Each row below holds a small network's activations on one input, seen along a few directions.
Each table varies a few parts of the input and shows all the possible inputs, shuffled.
A made-up example of a description, with smaller parts first: one of 4 places along a line, together with either a single point or one of 9 places around a ring or (one of 3 separate values, together with one of 8 places around a ring).
Shared parts are said once, and a part with two or three values counts as separate values.

Other details of the inputs shift rows strongly along two fixed directions, in all tables alike. That doesn't count.

Table:
R1: [ 37  14  33 -18   0  11 -45  -5  22  35 -27  25 -24]
R2: [ 28  12  24   4  17   5 -23 -12 -18  49  -2  12 -34]
R3: [-29  -4 -27 -15 -40   6  16   9  31 -37  35  -8  36]
R4: [-35   6 -24   6 -19  14  36   0  -5 -17  44 -12  20]
R5: [-15   5 -16 -14 -39  16  20   8  19 -46  26 -25  25]
R6: [ 32 -38 -17   0  -1 -51 -41  -3 -20 -28  22 -27  26]
R7: [ 29 -12 -34   3  -2 -55   3   0 -47   5  20 -10  50]
R8: [ 22  10  26 -11  -3  17 -55   3  30  51 -21  21 -33]
R9: [ 13 -18 -21  13  13 -33  -3  19 -29  11 -36 -21  15]
R10: [  7 -27 -27   9  15 -48  -2  15 -22   9 -27   1  26]
R11: [ 23   7  32   9  33   7 -14   5 -12  27 -58   0 -40]
R12: [-33   8 -19  -4 -13   6  45 -15   3 -30  44  15  29]
R13: [-19  34  37 -14 -26  69   9  -3  45 -22   6  -5 -35]
R14: [-14  36  37 -17 -25  70  11  -3  43 -22   2  -3 -34]
R15: [ 31 -10 -33   1  -2 -54   7   0 -48   4  17  -9  52]
R16: [-43   1 -33   3 -17   3  33  -7   6 -18  48   9  28]
R17: [ 32  13  22  -8  -8  16 -48  12  14  42 -21  -3 -29]
R18: [-47  -2 -16  10  -7  21  52  13   4 -46  -1 -27   7]
R19: [-41  -3 -12   7  -5  17  54   7   2 -53  -3 -25   9]
R20: [ 24 -39 -22  18  19 -60 -19 -16 -48 -10  44 -16  29]
R21: [ 10 -21  33  21  49  -6 -29 -10 -14  -1 -25  -9 -46]
R22: [ 20   7   7   6  11  -2 -19  -3 -21  44   4   5 -19]
R23: [ 31   6  27 -16  -1   8 -49  -3  23  38 -19  21 -26]
R24: [-57  -8 -19   8  -8  15  47  10  17 -35   1  -2  13]
R25: [ 14   9  14   5  19   1 -31 -14  -3  59   0  32 -32]
R26: [-48 -11 -18   3  -3   4  52   5  10 -49   3  -3  20]
R27: [-48  24  41   1  13  66  41  -9  39 -22 -23  22 -49]
R28: [-52  22  41   4  12  66  38  -8  41 -20 -19  21 -51]
R29: [ 36  -8 -18  -9 -19 -27 -31  19  -8  11  -4 -20  24]
R30: [ 18 -20 -40   2   2 -59  -4  -7 -34  13  24  11  46]
R31: [ 34 -12 -17 -16 -15 -42 -29   7   0   5  -3   3  40]
R32: [ 19   9  12   2  17  -9 -19 -17  -9  41   2  32 -13]
R33: [ 21   8  27   6  30   7  -4   4 -13  16 -56  -2 -30]
Description of these inputs: one of 3 separate values, together with either a single point or (one of 2 separate values, together with one of 5 places along a line).
The inputs of R9 and R17 match in every part but the choice among 3 separate values. If R33 is changed in the same way as R9 into R17, which row does it become?
Answer: R14
List by row number the other rows that have the choice among 3 separate values in common with R12.
Answer: R2, R4, R7, R15, R16, R20, R22, R25, R30, R32

Table:
R34: [ -9 -22 -55 -16 -47 -41  22  16  -1 -54  41 -23  87]
R35: [-59  33  53  16  20  90  32 -21  34   4   6  24 -82]
R36: [-10 -10 -52 -12 -41 -28  20   8   4 -49  38 -18  73]
R37: [-65  40  41   4   2  92  46 -12  50 -21 -10  17 -58]
R38: [-52   7 -17  -3 -31  30  36 -10  23 -48  70  -9  20]
R39: [-18 -17 -46 -12 -32 -25  21   1   4 -43  50  -8  57]
R40: [ 73 -18  57  17  68 -22 -81   6 -28  59 -97  -6 -74]
R41: [-59  33  28  -4 -12  82  50   2  43 -24  -8  -3 -43]
R42: [ 61 -29 -61 -14 -33 -88 -31  26 -35   3   2 -27  86]
R43: [-21   7  14   2   7  21  23   6  14  -5 -18   7 -13]
R44: [ 40  -6  24  10  43 -24 -42  -7 -22  69 -52  31 -39]
R45: [ 56   3  42  15  55 -13 -51 -14 -38  83 -44  23 -57]
R46: [ 63 -21 -27  -4   2 -73 -45  -2 -47  28  21  -8  42]
Describe the family of inputs behind these rows.
Answer: either a single point or (one of 2 separate values, together with one of 6 places along a line)
A walk changes only the place on the line of 6. It starts at R45 and steps to R35. List the rest of the walk in order.
Answer: R44, R37, R43, R41

Table:
R47: [  8 -29 -51   8   5 -74  19  13 -45  -1   4  -6  73]
R48: [-59  12   9 -11 -24  57  49   4  52 -71  -2 -13 -15]
R49: [ 33   5  44  16  44   2 -50 -13 -15  56 -26  12 -55]
R50: [ 32  -5  37  11  47  -1 -52 -18 -11  51 -29  18 -64]
R51: [ 40   8  39  13  40   8 -44 -11 -24  57 -25   6 -62]
R52: [-55  21  12  -8 -30  64  54   7  42 -65   0 -22 -11]
R53: [ 32  -2  42  17  45   1 -54 -15 -12  51 -28  19 -58]
R54: [ 33   5 -66 -18 -37 -61 -22  -4 -17  14  48  10  82]
R55: [ 37   6  41  15  38   5 -46 -14 -21  57 -27   9 -61]
R56: [-52  23  10 -10 -28  67  55  10  38 -64   1 -24 -11]
R57: [ 12 -28 -55   9   0 -72  23  11 -50   1   4  -9  68]
R58: [-42  14  12  -6 -19  47  39  10  40 -54  -6 -19  -1]
R59: [  6 -38 -58   4   7 -76  17   8 -40  -6   2   1  64]
R60: [-51  29  11 -30 -75  86   8   8  86 -37  56  -9 -11]
R61: [-59  14  13  -5 -23  61  47   7  53 -70   0 -12  -9]
R62: [ 15 -25 -56   7   2 -70  24  15 -53   2   5 -10  66]
R63: [ 63  26  71 -22   1  31 -83 -30  20  83  21  45 -65]
R64: [  7 -35 -53   9   7 -75  15  11 -41  -5   2   1  70]
The inputs of R53 and R64 match in every part but one. If R50 is changed in the same way as R53 into R64, which row does it become?
Answer: R59
Describe the family of inputs behind these rows.
Answer: one of 3 separate values, together with either a single point or one of 5 places along a line
A walk changes only the place on the line of 5. It starts at R48 and steps to R61. List the rest of the walk in order.
Answer: R58, R52, R56
